A small network was shown many inputs. Here are its activations along a few directions, one row for each input.
Each table varies a few parts of the input and shows all the possible inputs, shuffled.
Descriptions start from the smaller parts, as in this example, which fits no table here: one of 6 places along a line, together with either a single point or one of 9 places along a line or (one of 2 separate values, together with one of 8 places around a ring).
Shared parts are said once, and a part with two or three values counts as separate values.
In the rows, zero is written as 128.

Other details of the inputs vary at random and push rows far along two fixed directions, the same in every table; ignore that.
These rows show it; all are for the same input, with only those details redrawn:
[ 97 117  73 123 112 175 107  85 119 148 107 109  77 126 160]
[133 140 143 131 108 106 112 165  65 173 169 109  84 116  90]
[155 144 106 139 126 103 143 108 133 134 124 133 130 119 155]
[176 154 102 145 136  88 164  94 161 118 112 146 159 121 176]
[163 149 118 141 126  89 146 120 125 137 134 135 134 117 144]
[136 134  82 134 124 136 137  83 146 129 104 128 120 125 174]
[146 140  97 137 125 118 142  96 137 132 115 130 125 122 163]
[102 122 110 123 104 152  95 134  75 173 147  99  59 121 112]

Table:
x1: [100 110 112 128 128 163  98  98 117 150 105 103  86 118 145]
x2: [133 140 204 117 125 104 111 210  76 156 187 110 103 131  49]
x3: [104 105  87 137 135 164 133  65 145 119  90 130 110 147 181]
x4: [119 124 105 117 131 159 134 101 169 109 105 128 128 148 152]
x5: [147 133 137 129 121 119 149 144 129 120 139 142 154 125 123]
x6: [102 111 142 124 126 150 106 149 108 128 138 121 125 116  94]
x7: [117 130  88 128 112 151 114 101 118 152 119 113  87 115 151]
x8: [ 79 107 148 105 116 180  82 159  90 153 146  94  65 139  79]
x9: [ 99 121 151 117 137 144 101 149 125 126 135 114 113 133  88]
x10: [153 123 132 155 163 110 153  75 175 105  86 142 169 129 181]
x11: [119 123 140 120 109 139 123 167  94 141 156 125 116 127  95]
x12: [147 143 177 122 137  95 134 178 119 128 159 127 137 133  84]
x13: [ 84 113 120 110  89 167 100 172  63 163 168 112  76 131  77]
x14: [ 95 104  83 120 126 190 122  87 158 107  89 131 132 131 162]
x15: [155 135 142 133 111  75 102 154  77 146 152 132 129 112 131]
x16: [ 77 114 114 108  91 160  99 170  66 160 167 115  79 128  71]
x17: [146 134  74 140 136 128 157  63 171 112  91 146 144 132 198]
x18: [103 110  95 122 127 166 127 100 152 104 101 134 141 126 145]
x19: [122 135 141 112 113 129 124 166 107 145 162 119 103 144  90]
x20: [215 162 178 154 140   4 148 154 122 114 140 161 206 102 149]
x21: [101 105 132 137 141 157  99  99 124 143 102 108  99 121 144]
x22: [161 138 105 148 145 104 160  77 169 110  94 145 159 126 185]
x23: [149 146 152 127 109  81 147 189  91 138 183 143 146 122  72]
x24: [ 79 116 124 100 100 173  94 164  83 160 160 100  60 149  80]
x25: [144 140 153 129 116  99 142 176 102 132 162 140 148 122  90]
x26: [118 110 162 145 146 123 118 123 106 141 125 119 114 133 122]
x27: [108 127 137 111 120 145 115 154 116 137 145 115 100 143  97]
x28: [ 86  90  86 119 133 211 109  81 159 107  83 122 120 128 168]
x29: [ 93 110  87 125 120 178 100  84 122 147  98 104  77 121 159]
x30: [ 99  99 127 123 127 185 104 122 123 126 117 117 115 121 128]
x31: [135 140 121 115 125 133 145 130 149 120 135 132 129 150 134]
x32: [174 147 163 153 149  63 152 131 132 128 128 140 163 118 136]
x33: [ 99 104 107 118 145 191 113  83 175 104  86 117 120 142 158]
x34: [194 168 169 150 135  40 155 158 117 142 153 138 158 100 117]
x35: [ 72  99 145 107 126 200  73 143 103 147 133  91  65 138  98]
x36: [138 151 147 117 119  87 142 174 116 130 168 133 133 140  79]
x37: [103 124 105 115 140 150 128 101 174 101 100 131 137 141 137]
x38: [148 137 143 146 148 106 126 109 148 135 104 122 141 104 152]
x39: [ 98 116 142 117 137 158 100 139 131 126 125 112 109 136 104]
x40: [206 168 198 146 166  37 179 167 167  93 148 157 212 127 108]
x41: [ 76 106  92 112 108 179 107 122 115 130 121 123 103 129 115]
x42: [147 129 147 130 130 121 143 143 132 116 135 139 158 121 122]
x43: [122 127 128 119 102 136 130 167  92 144 163 128 115 131  99]
x44: [160 136 142 141 149 106 158 124 167  92 114 154 194 119 142]
x45: [ 57  92 123 111 114 194  74 144  88 144 133 104  80 118  84]
x46: [192 160 165 155 137  35 181 155 107 128 167 157 166 134 115]
x47: [139 123  90 144 143 132 155  60 170 106  85 143 146 137 195]
x48: [132 110 137 136 143 114  89 101 131 121  90 129 148 109 176]
x49: [190 158 184 138 128  58 170 186 118 121 171 152 183 120  99]
x50: [132 125  98 124 113 148 147 119 139 121 128 142 141 133 145]
x51: [132 142 193 115 115 103 114 210  72 160 191 111  98 134  50]
x52: [ 95 120 131 112 129 150 107 138 130 125 130 115 108 138  98]
x53: [106 122  75 116 137 164 139  73 196  89  82 137 143 148 170]
x54: [133 125  71 139 135 143 155  58 167 109  90 145 137 143 197]
x55: [146 131 147 146 151 107 126 109 144 131 105 122 142 111 149]
x56: [202 178 177 140 149  29 188 169 163  99 154 163 206 135 104]
x57: [115 120  90 134 136 161 116  66 164 130  78 116 114 112 185]
x58: [142 124 144 149 147 104 148 107 131 123 117 136 140 136 147]
x59: [126 143 112 116 124 111 145 133 152 115 134 140 142 145 114]
x60: [ 89 114 121 111 128 172 104 125 136 125 117 111 100 143 115]
x61: [115 114 145 120 119 158 115 151 104 136 142 119 116 124 110]
x62: [175 154 103 145 135  89 165  94 160 118 112 146 158 122 175]
x63: [174 140 174 141 147  92 155 152 140 107 140 147 185 116 124]
x64: [ 93 112 120 117 118 155 110 139 113 127 130 125 120 121 102]
x65: [154 126 153 139 133  79 103 129 109 128 117 134 154 106 154]
x66: [ 92 112 128 109  90 174 101 171  64 166 170 108  73 132  87]
x67: [ 80 106  95 114 107 180 107 123 114 130 123 121 102 129 118]
x68: [117 123 101 124 156 149 136  79 202  83  79 140 163 139 161]
x69: [137 143 100 123 143 114 161  95 198  87  98 152 173 144 152]
x70: [183 148 182 156 151  46 162 147 119 127 145 145 169 122 120]
x71: [130 128 188 122 112 110 113 214  58 158 190 117 112 116  48]
x72: [129 135  76 119 132 145 156  83 196  94  94 145 155 154 173]
Q: The inputs of x20 and x65 match in every part but one. If x47 is changed in the same way as x20 into x65, which row does it become?
A: x70
Q: Describe the family of inputs behind these rows.
A: one of 4 places along a line, together with either a single point or one of 5 places along a line or (one of 2 separate values, together with one of 6 places along a line)
Q: Change only the choice among 2 separate values in x35. List by row number the other rows that result.
A: x63
Q: Change only the place on the line of 5 in x62. List by row number the other rows that result.
A: x7, x17, x46, x54
Q: A walk changes only the place on the line of 4. It starts at x30 and steps to x42. List the rest of the walk in order.
A: x5, x50
Q: Change only the place on the line of 4 in x64. List by row number the other rows that result.
A: x16, x41, x45

Table:
x73: [ 76  89 116 119 125 205  75 106 114 140  99 100  86 113 142]
x74: [172 145 135 134 158  99 211 120 213  57 117 179 228 156 143]
x75: [186 154 113 144 140 104 196  99 183 102 117 157 179 135 172]
x76: [ 78  97  64 109 109 206  88  86 144 119  85 119 111 116 169]
x77: [118 116 145 127 130 153 101 134 115 143 123 108 107 115 125]
x78: [111 122 164 129 105 116 110 182  39 176 186 111  70 133  64]
x79: [198 181 156 132 129  42 172 170 145 124 160 146 176 118 107]
x80: [160 130 105 149 142 105 171  85 160 100 106 160 177 135 179]
x81: [124 134 161 132 111 104 128 178  55 173 187 113  77 140  68]
x82: [124 129  93 117 117 149 117 113 148 119 111 131 137 115 151]
x83: [154 150 141 133 125  66 131 152 115 127 146 143 152 118 113]
x84: [193 154 184 147 129  61 170 185 101 131 176 151 176 111  97]
x85: [159 144 173 135 115  99 146 187  79 153 183 128 125 120  81]
x86: [ 74 101  84 115 108 171  79 105 113 132 105 117  99 124 141]
x87: [ 87 123 109  96 123 166 118 139 162 102 125 131 134 151 101]
x88: [ 84 114 191 106 132 151  95 198  94 136 169 103  95 146  31]
x89: [117 126 116 124 136 167 120 100 152 137 106 107  97 132 150]
x90: [118 102  86 133 127 181 138  81 154 106  90 142 149 122 184]
x91: [133 146 144 115 108 112 112 176  94 150 163 116 108 113  88]
x92: [103 118 161 120 119 158  83 163  79 170 151  89  64 119  87]
x93: [189 148 137 156 167  61 172  86 192  89  90 159 206 126 185]
x94: [ 76  97  86 124 136 191  92  62 144 132  80 102  75 142 172]
x95: [116 111 145 138 141 121 105 118 116 130 113 123 128 119 134]
x96: [151 123 131 149 137  97 159 113 130 109 121 158 174 126 153]
x97: [143 151 148 127 118  70 124 166  97 145 162 127 125 124  91]
x98: [140 137 120 139 152 111 141  87 164 122 102 125 126 140 160]
x99: [ 71 113  48 107 114 191 101  66 153 131  85 110  74 146 168]
Q: Describe the family of inputs behind these rows.
A: one of 3 separate values, together with either a single point or (one of 2 separate values, together with one of 4 places along a line)
Q: The inputs of x78 and x94 match in every part but the choice among 3 separate values. If x96 is changed in the same way as x78 into x94, which row does it become?
A: x95
Q: Which other rows agree with x79 in the choice among 3 separate values? List them by row number.
A: x76, x82, x83, x86, x87, x91, x97, x99

Table:
x100: [173 147 146 127 116  72 155 167 126 110 155 162 186 119 120]
x101: [107 121  55 123 125 160 144  71 180  92  84 155 159 135 173]
x102: [123 128 174 138 129  96 133 174  78 146 169 126 118 130  72]
x103: [170 132 165 143 132 111 162 158 126 124 150 140 167 107 117]
x104: [ 33  84  58 101  97 225  74  89 110 135 102 104  63 137 129]
x105: [143 138 111 128 156 136 161  79 195  99  92 133 142 152 173]
x106: [ 99 127 158 111 111 160 108 176  76 163 174  96  62 143  64]
x107: [186 179 134 144 112  42 180 135 125 164 146 131 130 125 144]
x108: [110 120 141 114 112 149  93 152 104 140 134 108 113 102 101]
x109: [ 83  99  69 112 122 188  93  71 159 109  74 124 115 137 188]
x110: [ 98 119 104 118 100 145 121 148 101 134 153 135 119 128  96]
x111: [163 143 143 127 121  79 142 164 122 115 145 153 175 122 120]
x112: [158 146 136 134 143 101 136 123 167 105 108 139 178 104 150]
x113: [143 147 165 132 125  61 134 185  92 134 172 137 144 119  69]
x114: [104 128  79 106 104 182 123 122 147 126 131 122 105 143 128]
x115: [102 135 122 102 114 148 103 154 114 144 147 101  82 137  92]
x116: [108 132 107 113 130 143 106 115 150 129 113 107  95 142 127]
x117: [174 136  95 152 122  97 132  94 100 139 124 136 123 114 195]
x118: [135 115 112 143 156 161 141  75 181 101  76 129 154 121 184]
x119: [177 138 176 146 136  72 159 152 124 114 145 151 177 131 125]
x120: [138 146  72 116 127 151 156  92 198  93  97 142 156 144 171]
x121: [101 115 119 120 130 136  89 110 131 130 109 119 114 132 143]
x122: [152 120 129 136 128 127 163 121 144 107 126 156 167 136 160]
x123: [137 145 177 123 130 108 134 182  97 153 175 115  99 139  71]
x124: [111 137 121 103 108 147 111 153 119 138 149 109  94 138  94]
x125: [123 122 125 144 100 150  83 133  46 195 151  91  42  84 123]
x126: [108 104 151 130 124 171 102 143  98 147 133 104  98 115 108]
x127: [130 124  81 121 125 169 140  87 185  96  87 146 169 109 186]
x128: [186 152 173 154 145  48 187 151 136 105 152 165 193 130 107]
x129: [ 75 120 112  97 110 178  79 142 104 152 133  86  48 142  93]
x130: [107 113 165 137 142 143  91 135 103 153 127  98  95 117 106]
x131: [138 129 135 143 152 102 158 101 152 107 112 146 155 138 142]
x132: [106 115 148 136 139 119 114 132 105 143 137 121 103 136  98]
x133: [ 63 102 115 114 117 155  72 134  87 154 130  98  63 131  89]
x134: [131 112 117 140 157 132 130  69 173 106  81 136 149 146 185]
x135: [130 107  94 134 138 162 149  79 169 100  87 150 157 144 193]
x136: [176 155 157 133 132  83 146 166 138 117 141 148 183  98 116]
x137: [ 99 119  97 114 123 194 130 113 138 134 124 116  90 153 131]
x138: [113 128 150 121 129 129  90 147 108 143 129 107 114 105 106]
x139: [134 124 188 134 126  99 118 179  72 148 165 121 118 128  87]
x140: [150 139  79 147 120  88 151  84 110 154 118 142 125 119 173]
x141: [104 128 150 112 105 165 120 184  74 168 192 107  71 143  62]
x142: [162 134 178 146 149  77 139 144 119 125 137 139 156 135 125]
x143: [144 137 111 133 161 127 156  78 198 102  91 131 138 151 171]
x144: [164 145 156 149 138  75 179 153 125 115 153 161 177 132 105]
x145: [139 136 137 133 147 107 112 112 160 118 101 124 154 109 145]
x146: [109 116 132 112 109 135  97 149  98 135 140 123 116 126 114]
x147: [162 156 154 137 142  46 151 149 133 114 143 150 174 121 101]
x148: [125 106  94 135 141 189 142  77 177 105  78 134 147 122 186]
x149: [ 95 103  95 128 119 177 147 104 128 121 126 140 122 141 136]
x150: [168 152 164 133 142  55 134 152 130 115 139 146 173 123 126]
x151: [ 87 100 128 128 139 189  90 101 123 141 100 100  89 122 139]
Q: Describe the family of inputs behind these rows.
A: one of 4 places along a line, together with either a single point or (one of 2 separate values, together with one of 6 places along a line)
Q: The inputs of x119 and x106 match in every part but the place on the line of 4. If x109 is changed in the same way as x119 into x106, which row does it become?
A: x115
Q: The inputs of x147 and x138 match in every part but the place on the line of 4. If x113 is changed in the same way as x147 into x138, which row does it become?
A: x112
